These are the activations of a small neural network, seen along a few directions. Each row is one input.
Each table varies a few parts of the input and shows all the possible inputs, shuffled.
Descriptions start from the smaller parts, as in this example, which fits no table here: one of 8 places around a ring, together with either a single point or one of 9 places around a ring or (one of 2 separate values, together with one of 6 places along a line).
Shared parts are said once, and a part with two or three values counts as separate values.

Other details of the inputs vary at random and push rows far along two fixed directions, the same in every table; ignore that.
These rows show it; all are for the same input, with only those details redrawn:
[ 8  5  5 -8 12  5  2 -8  2  9  4 -4 -4  8 -8]
[ 7  5  5 -8 11  5  2 -8  1  8  4 -4 -5  7 -8]
[-38  18  -7 -26 -30  49 -32 -11 -35  -8   1 -21 -45 -10   0]
[ -7   4  19  13  -3 -14  26   4  -5  -8 -10  -2  14   4  -2]

Rows:
x1: [ 8  1  7 -5  5  1 -2 -4 14 15 11 13 -8 -2  2]
x2: [ 12  -6 -14  -7   1   6  -2   3   2   5   2   6   2   9   5]
x3: [ -7   4  19  13  -3 -14  26   4  -5  -8 -10  -2  14   4  -2]
x4: [-10  -5  -5  16 -12  -4  12  12  -8 -12  -7  -4  26   1  11]
x5: [  6  -6 -10  -4   2  -3  -7  -1  11  -1  -1   4 -19  -1  -1]
x6: [ 4  4  6 -5  2 -6 -8 -5  7 15 13  3  4 -3 -5]
x7: [ -4  -3  -2   9 -10  -2  16   8 -11 -21 -16  -1  25   2   4]
x8: [ -8  -8   0  19  -9 -11  13   5  -4 -12 -18  -2   2  -3  16]
x9: [ -7   7  16  14  -7 -11  24   1   0  -8  -9   5  17 -10   0]
x10: [ 9 -5 11 -5 10  0 -3  0  7 16  8  4 -7 12  1]
x11: [ 10   0 -14 -13   5  10  -5   0   0  -7  -1   1   7   6  -5]
x12: [ 3  1  8 -3  6 -2 -8 -1  6 16 10 -3  3 13 -5]
x13: [  5   0 -10  -9   6   2  -9 -10   5  -9  -8  -2  -9   1  -3]
x14: [ 12  -8 -15  -1   1  10  -1   7   4   4   6   4  -2  -1  -1]
x15: [ 2  6  6 -1  5 -3 -8 -3  7 12 15  2 -2  8 -4]
x16: [ -7   7  18  16  -4 -14  24   4  -5 -10  -7   1  13  -2  -1]
x17: [ -7   7  18  16  -3 -13  25   5  -3  -9  -9   2  14   1  -2]
x18: [  0  -5 -11  -5   3  -4 -12  -7   7  -2   0  -4  -6   5   5]
x19: [-57  19   6  -1 -52  24 -23   4 -37 -20  -3 -10 -26 -17   9]
x20: [  1  -5 -10  -6  26   0  -3  -1  -3  17  -5   2   4   0 -12]
x21: [ 12   8   8 -11  12   1  -4  -6   3  10   5  -3   1  -9  -3]
x22: [-10  -4   3  11 -13 -18  10   8   1 -18 -16   5  -2  -1  10]
x23: [ 12  -9 -17   2   3  13  -1   5   0   5   4   2   1   0   4]
x24: [ -7  -4   3  12  -7 -11  12  -2  -6 -22 -22  -4   9  -3   7]
x25: [  6  -4 -15  -7   0   4  -7   3   2   1   6  -1  10   9   2]
x26: [ -6  -6   1  18  -7  -9  16   1   0 -20 -18  -5   7 -12  -1]
x27: [11  2 13 -9  7 -4 -7  2  8 14  6  6 -5 -5  4]
x28: [  8 -10 -12   5   6   4  -5  -3   6   3  -3  -2 -13  -2   6]
x29: [11 -1 10 -8  5 -5 -3 -4  7 15 10 11 -6 -4  0]
x30: [  0  -7 -12   0   5   2 -11  -7   5   0   0  -8  -4   3   8]
x31: [ -8   0  23  17  -8 -18  20  11   0  -5  -2   9   5   2   8]
x32: [ 10  -3 -14 -10   0   3  -3   7   4   2   3   8  -1   9   2]
x33: [ -9   7  22  13 -10 -22  10  11   1  -2  -4   0  21  -8   6]
x34: [ -2  -2 -11  -7   1  -6 -13  -4   9  -5   1  -1  -8   4   2]
x35: [  6   1   9  -3   8   1  -3   0   8  12  10   9 -12   9   1]
x36: [ -4  -5  -3  14  -8   3  16   7 -14 -18 -17  -5  26  -2   6]
x37: [ 9  2  6 -9 13  5  1 -8  2 11  4 -5  0  8 -9]
x38: [ 2  4  7 -3  6 -4 -6 -2  7 14 11 -2 -1 13 -5]
x39: [  7  -1  10  -5   8  -1  -2   0   6  13   9   5 -12  11   1]
x40: [ 2  6  6 -1  6 -3 -7 -2  9 13 12  3 -2 10 -5]
x41: [11  0  9 -6  5 -4 -4 -3  5 12 11 13 -9 -2 -1]
x42: [-11   0  -4   8 -16 -12  12  16  -4 -17  -5   3  22   4   5]
x43: [-15  -4   0  14 -13 -19   8   8   4 -19  -9   0   4  -5   4]
x44: [ -5  -7   0  21  -5  -5  14   0  -5 -19 -21  -7  10 -10   5]
x45: [ -3  -2  -3   9 -12  -4  18  13  -6 -22 -12   2  20  -4  -4]
x46: [ 12  -6 -17  -2   7  20  -3  -2  -4  -3  -1  -5   8  -3  -4]
x47: [  6  -7 -10  -5   4  -2  -7  -6   6   1  -4   1 -14   4   8]
x48: [-50  17   6  -8 -47  28 -13  -3 -44 -22 -10 -15 -24 -30   7]
x49: [  1  -9 -13   4   5   2 -10  -5   7  -1   2  -7  -5  -2   4]
x50: [ -6  -5  -7  -1  18  -8 -11   6  -1  18   2   3   6   6  -8]
x51: [-40  17  -4 -23 -36  36 -45  -6 -32  -2   9 -16 -38 -21   5]
x52: [  5  -6 -16  -2   0   8  -6   6   5   0  11  -2   7   0  -3]
x53: [  6  -7 -17   1   3  11  -6   4   1   2   8  -4  10   1   2]
x54: [ 11  -5 -16  -5   4  17  -2   0   0  -4   2  -3   6  -4  -9]
x55: [  1  -8 -11   1   3  -1  -9  -3  11  -2   4  -5  -8  -3  -1]
x56: [ 12  -5 -15  -6  -1   5  -2   8   6   2   6   8  -3   3  -2]
x57: [-13   6  17  18 -13 -18  16   6   6  -2  -1   7  19  -5   3]
x58: [ 8  9  4 -7 10  4 -2 -9  0  6  7  4 -4 -1 -8]
x59: [ -9   5  18  17 -12 -23  13   7  -2  -4   0   7  18  -5   0]
x60: [11 -1 12 -8  7 -6 -6 -1  4 14  9  8 -7 -4  2]
x61: [  6  -2 -16  -7  -1   3  -6   7   6  -1  10   2   6   4  -5]
x62: [  7  -2 -11  -6   5   3  -7  -8   7  -7  -6  -2 -11  -5  -8]
x63: [  9   2   9  -4   7  -2  -5  -2   6  11  11  13 -11   3   1]
x64: [ 11   5   7 -10  11   0  -3  -8  -2  10   6  -2  -1  -9  -5]
x65: [-16  -8   7  17   6 -19  13  19  -8   4 -12  10  10  -1   5]
x66: [ 12  -7 -16  -1   3  12  -2   2  -1   7   1   1   3   5   8]
x67: [  7  -9 -11   2   4   1  -5  -2  10   2   0   0 -16  -4   1]
x68: [ 12   7   4  -8   9   1  -1 -10   0   7   7   3  -2  -6 -10]
x69: [  7  -5 -11  -1   9   9  -8 -13  -1  -4 -10  -9  -5  -2   4]
The inputs of x17 and x35 match in every part but one. If x24 is changed in the same way as x17 into x35, which row does it become?
Answer: x47
The inputs of x58 and x19 match in every part but one. If x20 is changed in the same way as x58 into x19, which row does it become?
Answer: x50
Describe the family of inputs behind these rows.
Answer: one of 3 separate values, together with either a single point or one of 10 places along a line or (one of 2 separate values, together with one of 6 places around a ring)
Change only the choice among 3 separate values in x13. List by row number the other rows that result.
Answer: x22, x34
Change only the choice among 2 separate values in x32. List by row number the other rows that result.
Answer: x22
Change only the choice among 2 separate values in x49. List by row number the other rows that result.
Answer: x53

Rows:
x70: [  2   0  -4   3   1  -1   9  -2   1 -12  -5  -5  15   2  -4]
x71: [  1 -10  -8  10   0  -6   4  10   3  -3  -6   5   4  -1   8]
x72: [ -7   6  15   3   1 -10   4   1  -1   4  -1   4   2  -3  -6]
x73: [ -4   5  15   2  -3 -10   7   6  -2   6   7   3   7   0  -4]
x74: [-5  7 14  4 -6 -6  5  7 -1  7  9  4  8  3  1]
x75: [ -6   7  15   2   1 -12   8   3   1   6   2   6   6  -2  -5]
x76: [  3  -6  -8   8  -4 -10   0   4   7  -8  -4   0   8  -5   4]
x77: [  2  -6  -8   6  -3  -9   5   7   6 -10  -5   4   3   6   5]
x78: [ -4   2  15   2   5 -13   5  -2   1   1  -4  -1  -2   0   0]
x79: [ -4   5  15   4   4 -16   7  -3  -1   3  -3   5   1  -1  -2]
x80: [ 26  -3 -25 -24  27  28 -26 -18   7  21  16  -6 -11   2 -10]
x81: [ -3   1  14   6   1 -11   8  -4   3   3  -5  -2  -3   3   4]
x82: [ 3 -4 -4  6  5  3 11  5 -6 -4 -8 -2 13  0  0]
x83: [-3  0 13 12  2 -8  8 -4  3  1 -3 -3 -4  6  3]
x84: [ 27   1 -26 -30  25  27 -23 -16   9  16  15  -5 -15  14 -13]
x85: [ 3 -5 -4  4  3  2 13  5 -6 -5 -8 -1 10  6 -2]
x86: [  1  -7  -8   6  -5 -10   3   3   9 -11  -3   2   6   1   3]
x87: [  8   6  17   0  -9   0  13  -2   0  -5   0   8  -5 -12   1]
x88: [ 22  -9 -29 -22  20  21 -34 -13  14  21  18   0 -21  -1  -2]
x89: [  1 -11  -7   7  -2  -6   6  10   3  -5  -7   7   2   5   6]
x90: [-58  16 -17 -14 -55  53 -34  -4 -50 -32 -14 -28 -33 -27   8]
x91: [-5  4 15  4 -9 -6  3  7 -1  6  9  5  9  6  5]
Describe the family of inputs behind these rows.
Answer: either a single point or one of 9 places along a line or (one of 2 separate values, together with one of 6 places around a ring)
Change only the choice among 2 separate values in x88. List by row number the other rows that result.
Answer: x80
Change only the place on the ring of 6 in x86. List by row number the other rows that result.
Answer: x71, x76, x77, x88, x89

Rows:
x92: [ 16  -3 -18 -17  13  10 -25  -5  14  16  16   3  -9   6  -6]
x93: [-11  -5  -6   6 -11   0   1   3  -8 -11 -12  -3  -8  -3   9]
x94: [ 25  -2  16  18  12 -29  46   6  12 -13 -15  11  39  -1  -8]
x95: [-14  -1 -10   1  -8   8   1   2 -15 -11 -12  -7   6  -4   2]
x96: [ 12   3  -2 -17  16   9 -19  -6  10  28  22   7 -16   2  -9]
x97: [ 23  -7 -17 -16  10  18 -19  -2  12  17  19   5 -10   7   1]
x98: [ 20  -2 -17 -14  10  12 -22  -7  16  16  22   1 -10   1  -4]
x99: [-16  -5  -6   6  -9  -3  -2   2  -8 -11 -14  -2  -8  -4   9]
x100: [-14   6   9   1  -5   9   2   0 -14   0  -1  -3  -4  -6  -5]
x101: [-17   7   9   0 -13   3  -3   8  -8   4   7   3  -7   1  -1]
x102: [ 19  -2 -22 -17  20  18 -17 -14   9  11  10  -7  -4   4 -12]
x103: [ 17  -6   7  26  11 -27  37   6  14  -9  -8   1  42   2  -3]
x104: [-12  -1  -2  10 -15   0   0  -2  -2 -15  -6  -7  -9  -8   6]
x105: [ -4   4   6   1 -13  -1   9  -3  -5 -19 -12   2 -12 -13   1]
x106: [-11  11  12  -3  -9   7   0  -5 -14  -4  -1  -8   1   0  -1]
x107: [-15  -4  -3   8 -12  -2  -3   0  -4 -14 -12  -5  -8  -4   5]
x108: [-11  -2  -5   5 -18   7  -2  11  -9  -8  -2   4   0  -3  11]
x109: [-11  10  13  -2  -8   7  -1  -5 -15  -3  -3  -7   0  -7  -1]
x110: [ 25  -5 -20 -17  18  25 -13  -9   6  13  11  -4  -5   7  -5]
x111: [-13   9  14  -2  -9  -2  -2  -6  -6  -2  -3  -5 -10  -1   5]
x112: [ 12   2  26  14   8 -35  25   7  14   6   3  11  30  10   1]
x113: [-13   0  -9  -1  -8   8   1   6 -15 -13 -11 -10   6  -2  -1]
x114: [-10  -4  -4   8 -12   4   1   3  -7 -13 -12  -1  -9  -2  11]
x115: [-13   5  14   2  -7  -1  -2  -4  -7   1  -4  -2 -14 -12   4]
x116: [ 13  -1  24  18  16 -26  29   3   6   4  -5   7  29  -2  -5]
x117: [ 22  -4 -23 -18  20  20 -15 -10   4  14   9  -4  -5   6  -8]
x118: [-15   8   7   0  -7  10   2   2 -13  -1   1  -4  -2   2  -6]
x119: [ 17  -4 -18 -16  12  10 -24  -7  15  15  19   3  -9   4  -6]
x120: [ 15 -13  11  30  14 -42  33   6  23  -9 -12   8  30   7   1]
x121: [-17   6  10   2  -8   0   0   1  -6   1  -1  -2 -14   1   0]
x122: [ -7  -7  -3   7 -14   7   3   4  -6 -12  -9  -3  -9  -2  11]
x123: [-16  -4  -5   6  -9  -3  -3   0  -5 -14 -12  -3  -9  -4   7]
x124: [-17  -1  -6   3 -15   0  -6   9  -7  -9  -2   1   0  -5   7]
x125: [ 40  -2  15  -3  36 -27   8  -5  31  30  18  15  19  12  -7]
x126: [ 19 -10   7  25  14 -25  38  12   9  -8 -13   8  42   8   2]
x127: [-14  10   9  -3  -8   9   2  -1 -14  -3   0  -6   0   5  -5]
x128: [ 12   7  -2 -21  13   9 -20  -7  10  25  23   4 -13  14  -8]
x129: [-15  -2  -6   0 -15   0  -6  13  -9  -9  -3  -1   1  -2   5]
x130: [-16  -2  -7   2 -15   1  -6   9 -10  -6  -4   2   1  -4   8]
x131: [-15  -5  -4   4  -9  -3  -2   5  -7 -14 -13  -6  -8  -1   5]
x132: [-13   7  13   0 -12   0  -5   3  -8   4   4   3  -7 -12   3]
x133: [-14   1  -9   2  -8   8   1   2 -13 -14 -10  -8   5  -4   1]
x134: [ 35  -3  12  -1  39 -26  13  -8  32  26  12  10  12  23 -10]
x135: [ 16   5   3 -20  19   6 -19 -18  11  22  13  -1 -20   1  -4]
x136: [ 19  -5 -20 -17  13  12 -21  -3  10  19  17   5  -9   6  -1]
x137: [ -4   7   4  -3 -20   3   4   5  -7 -14  -2   7  -4 -13   1]
x138: [-13   1  -8   3 -10   9   0   1 -11 -13 -11 -10   6  -4  -1]
x139: [-16   4  11   3  -7   0   0   0  -7   2  -2  -1 -15  -7   1]
The inputs of x94 and x105 match in every part but one. If x138 is changed in the same way as x94 into x105, which row does it become?
Answer: x107
The inputs of x129 and x131 match in every part but one. If x101 is changed in the same way as x129 into x131, which row does it become?
Answer: x121
Describe the family of inputs behind these rows.
Answer: one of 3 separate values, together with either a single point or one of 6 places around a ring or one of 9 places along a line
Change only the place on the ring of 6 in x111. List by row number the other rows that result.
Answer: x115, x121, x134, x135, x139

Rows:
x140: [ -6   6   3 -10   0   6 -14 -10   1   6   4  -1 -19  -2  -2]
x141: [ -4  10   2 -12  -5  11 -14  -1  -3  10  15   1  -8  -4  -5]
x142: [  0   2 -13 -10   2  21  -7  -5  -8   1   2  -9  -5   4  -4]
x143: [ 33  -7  23  18  28 -44  30   0  31  12   3  16  26  10  -2]
x144: [-55   7  37  38 -58 -24  38  26 -31 -43 -32   2  11 -24  21]
x145: [ 38 -12   7  18  34 -31  36   7  23   9  -1  13  46  16  -9]
x146: [  3   3 -12 -14  -1  21 -11  -4  -8   1   4  -6   1   0  -3]
x147: [ -8   4   2  -8   2   6 -16  -6  -4  12   5  -3 -17  -2   0]
x148: [ -4 -13 -18  -2  -9  -3 -25   7  11   5   8   8 -22   2  13]
x149: [ -6   4   4  -9   0   7 -14  -7   0   7   6  -4 -19  -1  -1]
x150: [  7   0 -10 -10  -1  17  -7  -6  -3  -2  -1  -1 -14  -7  -1]
x151: [  1   1 -13 -12   4  16 -10  -6  -7  -2  -2  -8  -8   2  -5]
x152: [ 30  -6  21  18  29 -38  30   8  25  17   6  18  35  16  -6]
x153: [ -2  -1 -12  -8   6  15 -12  -8  -7   2  -2  -9  -8  -2  -3]
x154: [ -6   5   2 -12   0   7 -14  -5  -4   7   6  -2 -17   2  -2]
x155: [  5   1 -11  -8   1  15 -10 -10  -3  -4  -1  -6 -12  -5  -1]
x156: [  2   5 -12 -12  -3  20 -11  -3  -7   1   8  -5   1  -5  -8]
x157: [ -6   7   1 -10  -1  12 -11  -4  -5  10   9  -2 -14   5  -1]
x158: [  1   2 -12  -9   3  15 -10 -11  -3  -4  -4  -7 -11  -2  -5]
x159: [-58   3  23  43 -54 -17  41  24 -37 -56 -44 -13  25 -19  17]
x160: [ -3   8   2 -13  -4  12 -14  -2  -4  10  11   0  -8   0  -1]
x161: [ 38 -29 -15  25  28 -44  23  16  42   1  -3  20  35  16   8]
Describe the family of inputs behind these rows.
Answer: one of 2 separate values, together with either a single point or one of 10 places along a line
The inputs of x149 and x159 match in every part but the choice among 2 separate values. If x141 is changed in the same way as x149 into x159, which row does it become?
Answer: x156
